A small network was shown many inputs. Here are its activations along a few directions, one row for each input.
In each table, some parts of the input vary, and every possible input appears once, in random order.
Descriptions start from the smaller parts, as in this example, which fits no table here: one of 8 places around a ring, together with either a single point or one of 11 places around a ring or (one of 3 separate values, together with one of 6 places along a line).
Shared parts are said once, and a part with two or three values counts as separate values.

Other details of the inputs vary at random and push rows far along two fixed directions, the same in every table; ignore that.

A family of inputs:
x1: [ -7   1  42  -9 -31 -80 -10  40 -16   9  24 -12 -12]
x2: [ 21 -22 -21  30  25  69  -8  -7  27 -47 -34 -12  22]
x3: [ 19 -17 -59  37  -6  75  34 -18   2  56  -6   5  14]
x4: [ -6   2  34 -16 -30 -87 -22  48 -17  10  19 -16  -6]
x5: [ 20  -5  -2  21  42  75   3 -18  28 -39  -3  16  37]
x6: [ 33 -26 -88   9   4  61  13 -28  15  45 -20 -40 -20]
x7: [  21  -16   65   36   39   -9  -69   24   12 -105  -47   16   51]
x8: [-23   8  49  -8 -31 -70 -10  23 -33  15  17  18  -1]
x9: [  2  -8  22 -11 -27 -95 -31  39 -37  20  -2  -8   5]
x10: [ 33 -29 -43  18  31  52 -23  -3  23 -44 -42 -19  29]
x11: [ -7   1  32  -6 -34 -85 -27  43 -34  21   2  -6   1]
x12: [ -8  31 -43 -22 -21   3  69 -17  -9  85  49  15 -16]
x13: [-28   2  42 -19 -26 -72 -18  15 -16   3  13 -16 -47]
x14: [-21   9  49 -18 -29 -72  -4  27 -17   6  35   6  -9]
x15: [-11  20 -38 -10 -31   5  61 -18 -25  99  27  21  -8]
x16: [-34  37  35 -42  -5 -68   1 -11 -13   1  21   9 -43]
x17: [  10  -16   49   11   38  -10  -75   29   20 -119  -47   -8   36]
x18: [-24  22 -45 -27 -33  10  66 -20 -14  78  32   3 -28]
x19: [ 21 -13 -65  -7 -36 -14  33  12 -13  88  24 -30 -12]
x20: [-17   0  38 -18 -29 -76 -20  20 -16   5   6 -25 -48]
x21: [  4  15 -18   3  48  69  11 -33  28 -52 -18  25  26]
x22: [ 18   6  -9  15  46  70   9 -23  35 -40  -6  24  40]
x23: [   9  -14   70   24   45   -6  -61   24   27 -112  -20   13   42]
x24: [  8 -10 -60  12  -1  82  33 -43  19  38  -2 -14 -26]
x25: [  3   9 -60  -1  13  80  42 -54  22  38   0  -2 -23]
x26: [  9 -20 -18  28  28  74  -6 -11  26 -46 -26  -2  21]
x27: [-15   0  31 -26 -28 -83 -33  27 -16   4   1 -30 -43]
x28: [-21  11 -40 -22 -38  17  62 -15 -22  79  34  -5 -31]
x29: [ 15  -2 -49  22   3  81  44 -30  -3  55   1  18  17]
x30: [   3   18   66    9   63   -7  -48   -2   12 -104  -32   54   54]
x31: [-36   8  42 -26 -34 -67  -3  21 -23  -3  21   0 -22]
x32: [ 10  -4  -6  11  43  77 -10 -40  28 -44 -22   0   0]
Description of these inputs: one of 4 places along a line, together with one of 8 places along a line.
Changing only the place on the line of 4 turns x16 into x30. The same change can be made to x32. Which row results? -> x29
Start at x11 and move only the place on the line of 4, one step at a time. The first step leads to x4. Which rows follow, in order? -> x17, x27
Change only the place on the line of 8 in x23. List by row number the other rows that result. -> x1, x4, x5, x12, x14, x19, x22
Start at x25 and move only the place on the line of 4, one step at a time. The first step leads to x18. Which rows follow, in order? -> x22, x15

A family of inputs:
x33: [ 16  -6 -64   4 -36  20  40  -9 -13 102  12 -29 -28]
x34: [  1 -15  47  23  13 -23 -41  24   7 -65 -24   7  19]
x35: [-31  18  20 -38 -32 -64  14   1  -7  35  47 -18 -64]
x36: [ -5   1  54  -7  27 -14 -35  -2  28 -74   3  -5 -13]
x37: [ -8  -4  46   5  24 -22 -62  -7  -7 -61 -42  10  -3]
x38: [-21  -6  58  -7  17  -4 -31   4   5 -81 -13   1   2]
x39: [-23  26  21 -40 -24 -75  13   3 -29  45  27  16 -22]
x40: [ 12 -13  25  -1  17 -31 -48  30  13 -73 -19 -13  29]
x41: [ 12 -13 -29  20  -6  61  33 -15  26  24  25 -15 -15]
x42: [ 20 -10 -72  -3   0  37  18 -10  15  25  -8 -26   3]
x43: [ 11   3 -14  30  24  83  19 -15  23 -20  -8  19  32]
x44: [ -1  -9 -44  10 -42  37  61  -7   7  90  52 -23 -36]
x45: [ 10   7 -17  24  29  83  19 -21  25 -22 -12  18  26]
x46: [  7   1  26 -16  32 -34 -53  16  10 -74 -27  -6   9]
x47: [  9  13 -34   7  42  70  11 -40  27 -27 -21  21  17]
x48: [ 22   0 -27  14  40  69   8 -33  22 -12 -20  22  32]
x49: [-15  23  12 -36 -19 -78  17   9 -34  44  33  11 -12]
x50: [ 11  -3  29 -11  28 -33 -50  20  10 -74 -27  -6  14]
x51: [ -6 -21 -26  19 -17  72  35  -9   4  25  12  -9   0]
x52: [  8  12 -47  -7  20  48  26 -38   9  34  -2  17   3]
x53: [-16   6  20 -11   1 -47 -21   4  -4 -21 -13  -1 -22]
x54: [-23   7  28 -22 -42 -58  18  14  -9  36  50 -19 -50]
x55: [ -6   5  44  -1  -2 -39 -15  20 -11  -6  13  25  25]
x56: [-13   4  42 -13  -3 -33 -10   5  11 -25  23 -11 -29]
x57: [-13  20  13 -30 -24 -74  17  15 -35  46  36  11  -7]
x58: [ -5   5  58  14  19 -16 -28  19   7 -66  -7  29  40]
x59: [-26   0  50 -17  24  -5 -35  -5   8 -81 -14   2  -8]
x60: [  2  16  33 -19  50 -31 -38  -5   3 -67 -13  23  24]
x61: [ 33 -29 -48  29  15  60  -3  10  27 -15 -16 -18  41]
x62: [ -2  19 -36   1   9  59  40 -30  11  24   3  11  -3]
x63: [  8 -12 -43  19  -4  51   9 -34  -7  41 -26  -3 -16]
x64: [ -4   8  55   9  20 -19 -28  15   6 -70  -8  29  34]
x65: [-22  -4  55 -12  20  -4 -33  -1   7 -81 -14   2  -2]
x66: [ -4  -2   8 -19 -42 -74   1  42 -27  36  23 -17 -15]
x67: [ -3  -2  18  -9 -42 -71  -6  31 -28  50  17 -21 -23]
x68: [ 13  -4  41   0  32 -28 -59   7  10 -63 -35  -9   7]
x69: [-41  39  21 -40 -26 -63  23   3 -25  36  31  11 -39]
x70: [-12  13  20 -19 -28 -73  15  27 -35  49  42  14   5]
x71: [ 10   0 -12  35  23  85  18  -9  24 -17  -6  19  38]
x72: [-10 -12  35  16 -17 -42 -18  31  -9 -11  -1   0   3]
x73: [ 26  -9 -49  13   2  43  11 -19   7  39 -15 -22  -8]
x74: [  0  -7 -64  10 -41  21  55 -10 -11  93  14 -15 -30]
x75: [ 31 -19 -55  14  24  58  -4  -8  29 -24 -25 -20  27]
x76: [ -4  -5  20  -4 -43 -68  -6  35 -28  53  19 -20 -18]
x77: [-19  -6 -48  -8 -47  44  64 -17 -15  81  31 -18 -36]
x78: [-18  25  34 -21   5 -42  -6  -2  -6 -24   2  22  -1]
x79: [ 31  -7 -32  23  37  64  11 -18  15 -10  -7  20  48]
x80: [ -1 -11 -54  15 -46  30  39 -20 -29 103   3 -11 -32]
x81: [-22  -9  31   6 -54 -60  -8  25 -45  55  11  -2 -23]
x82: [  4   2  58   5  27 -24 -38  14   4 -60  -9  32  40]
x83: [ 35 -19 -45  20  23  62  -3  -3  22 -17 -24 -13  25]
x84: [ 10 -10 -50  19  -2  45  26 -20   9  30 -14  -8 -10]
x85: [  8  10 -19  18  33  80  19 -27  25 -24 -15  17  21]
x86: [ -6  12  52   2  25 -18 -28   7   7 -71 -13  28  29]
x87: [  9 -14 -40  24  -7  53  11 -30  -8  40 -25  -3 -12]
x88: [ 34 -26 -50  24  16  59  -2   5  27 -19 -18 -18  36]
x89: [-40  -1  32 -23 -55 -49  20  23 -32  32  37 -10 -34]
x90: [ 26 -12 -62   3  32  56  -8 -16  31 -27 -27 -20  18]
x91: [ 33 -15 -47  15  28  61  -2  -9  24 -20 -28 -13  20]
x92: [  6 -12  26   0 -10 -46 -27  44  -7 -19   2 -10  15]
x93: [ 10   0  36  -5  36 -29 -63   3  10 -65 -35  -9   1]
x94: [ 22 -27 -21  48  10  76 -11 -20   5  -3 -37   5  19]
x95: [ -7  20 -59  -9 -29  26  69 -27 -11  88  25   7 -20]
x96: [-24   9   8 -22 -37 -73   9  12 -24  40  11  -9 -42]
x97: [-20  20  24 -28 -32 -71  15  13 -31  51  32  16 -13]
x98: [-16  26   9 -42 -16 -78  16   4 -32  43  31  11 -16]
What is each input in this table made of? -> one of 6 places along a line, together with either one of 2 separate values or one of 4 places along a line or one of 5 places along a line
Changing only the place on the line of 6 turns x80 into x63. The same change can be made to x54. Which row results? -> x36
Start at x60 and move only the place on the line of 6, one step at a time. The first step leads to x98. Which rows follow, in order? -> x49, x57, x79, x70
Change only the choice among 2 separate values in x44. List by row number the other rows that result. -> x51

A family of inputs:
x99: [-10   9 -23 -18   5   8  20  -6  -1   4   2   2   9]
x100: [ 13   1  37   9  19 -27 -37  23   3 -50  -4  18  41]
x101: [ 25  -8 -60  15 -13  38  30  -1   6  62  12   1  16]
x102: [  4   2 -40  12 -10  54  46 -27 -11  54  12  14   0]
x103: [  6  -4 -68  13 -38  48  61 -29 -18  92  20  -1 -17]
x104: [ 25 -28  -7  31  27  90 -16 -14  38 -55 -27 -22  15]
x105: [-34   2  62 -21 -35 -74 -13  28  -9 -10  25  -6 -29]
x106: [ -4   4 -27 -14  -1   7  16  -3  -2   0   1  -2   5]
x107: [ 10  -1 -45   9 -13  28  24  -5   7  34  -2 -31 -31]
x108: [-19  -9  54   0  -8 -30 -30  17   8 -45   4 -11  -9]
x109: [ 20  -6 -13  -3  34  19 -18 -19  28 -33 -17   1   2]
x110: [ 11  -1  -4 -20   1 -35 -14   0  -2   8   2 -29 -25]
x111: [-14   7  60  -2  15 -58 -53  23   8 -77 -15  -7  -6]
x112: [-25   4   4 -34 -29 -71  -3  26 -23  13  15 -17 -17]
x113: [  2  -7  40   9   1 -43 -29  27  -2 -33 -16  16  23]
x114: [-39  28   9 -42 -47 -81  21   2 -44  80  28   3 -43]
x115: [-26  25  31 -17  -7 -52   2  11  -6  -6  14   6 -21]
x116: [-23  -9  77  -6   3 -63 -49  32  -3 -65   0   8  -2]
x117: [ 16 -15  23  26  23   0 -34  16  11 -48 -30   4  36]
x118: [ -5  21  28 -34  17 -44  -2  -8  -5 -10  15  12 -12]
x119: [ 22   2 -51  17   3  50  32 -12   7  47  12   9  31]
x120: [-27  20  15 -22 -53 -85  33  23 -40  81  36   6 -17]
x121: [-14  22 -46 -21 -29  14  51 -27 -25  97  17   7 -30]
x122: [  0   2  14   6 -11 -27   6  13 -14  10   2   9  12]
x123: [ 35 -33 -15  40  31  75 -24 -14  19 -48 -40 -10  29]
x124: [ -4   0 -46  -4 -21  12  16 -16 -13  65  -5 -14 -28]
x125: [ 15   0 -22  21  18  53  26 -11   7  14  -9  21  32]
x126: [ 22 -26 -53  38   9  81  14 -26  13  16 -19  -6  13]
x127: [ 15 -19 -54  26 -11  62  33 -23   2  43  -4   1   0]
x128: [-22  20  55 -37  14 -61 -23  21 -16 -60   2  16  15]
x129: [ 20   1 -17  28  43  74  -5 -24  37 -58 -28   6  18]
x130: [ 17  -2 -52  18  19  80  14 -41  12  14 -26   6   7]
x131: [-35  17  44 -25 -28 -59  13  19 -31  29  39  11 -27]
x132: [  0   3  28   7  23  -7 -33   7  24 -69 -22   5   2]
x133: [ -7  -4  38  14  32  20 -24   0  14 -60  -9  17  20]
x134: [ 17  -9 -15  18  35  55 -28 -23  23 -41 -46  10  17]
x135: [ -1  -3  21  18  30  60  -9 -16  35 -56 -10   9  20]
x136: [  7  -4 -47  23  -3  65  40 -31   0  45   2   9   6]
x137: [ -4 -19  37  16  20   0 -41  13  10 -59 -14  -2   8]
x138: [ -7  -4 -18 -29 -29 -40   7  22 -20  22   5 -27 -18]
x139: [ -6  -7  34  12  15   6 -21   5   4 -48  -1   9   8]
x140: [ 18  -6 -46  -1  17  29   6 -27  18  18  -4 -18 -11]
x141: [-21   9  16 -33 -45 -82 -11  20 -41  51   5 -23 -47]
x142: [ 10   0 -27  18  17 104  33 -34  29   0   3   9  10]
x143: [  5  -7   8  -5  26   3 -30   8  16 -73 -26   4  27]
x144: [-10  19   1 -34  -2 -45  14 -10  -7  28  23   1 -26]
x145: [  8  -1 -20   2 -25 -28   6  20 -13  53  22  -9   7]
x146: [ 26   2   6  20  43  42 -16   0  18 -43 -11  27  58]
x147: [-21   3  85  -8   2 -44 -38  18   5 -76   5   5   0]
x148: [-32  38  14 -36 -44 -71  40  11 -32  62  44   4 -48]
x149: [ 13   7 -79 -15 -14  32  61 -40   0  92  26 -13 -32]
x150: [ 43 -18  -8  29  30  37 -35  14  22 -39 -25  -6  46]
x151: [-18  -8  -8 -16 -58 -46  25  22 -35  78  36 -29 -53]
x152: [  3 -11  69   2   2 -75 -51  46 -12 -50 -20  -5  19]
Changing only one part turns x124 into x114. The same change can be made to x111. Which row results? -> x115
Changing only one part turns x132 into x107. The same change can be made to x101. Which row results? -> x150
What is each input in this table made of? -> one of 6 places along a line, together with either one of 4 separate values or one of 5 places along a line
Change only the choice among 4 separate values in x134. List by row number the other rows that result. -> x109, x132, x143
Change only the choice among 4 separate values in x121. List by row number the other rows that result. -> x118, x128, x148
List by row number the other rows that have the place on the line of 6 in common with x139. -> x100, x103, x106, x122, x129, x130, x147, x149
Change only the place on the line of 6 in x147. List by row number the other rows that result. -> x104, x105, x108, x135, x142
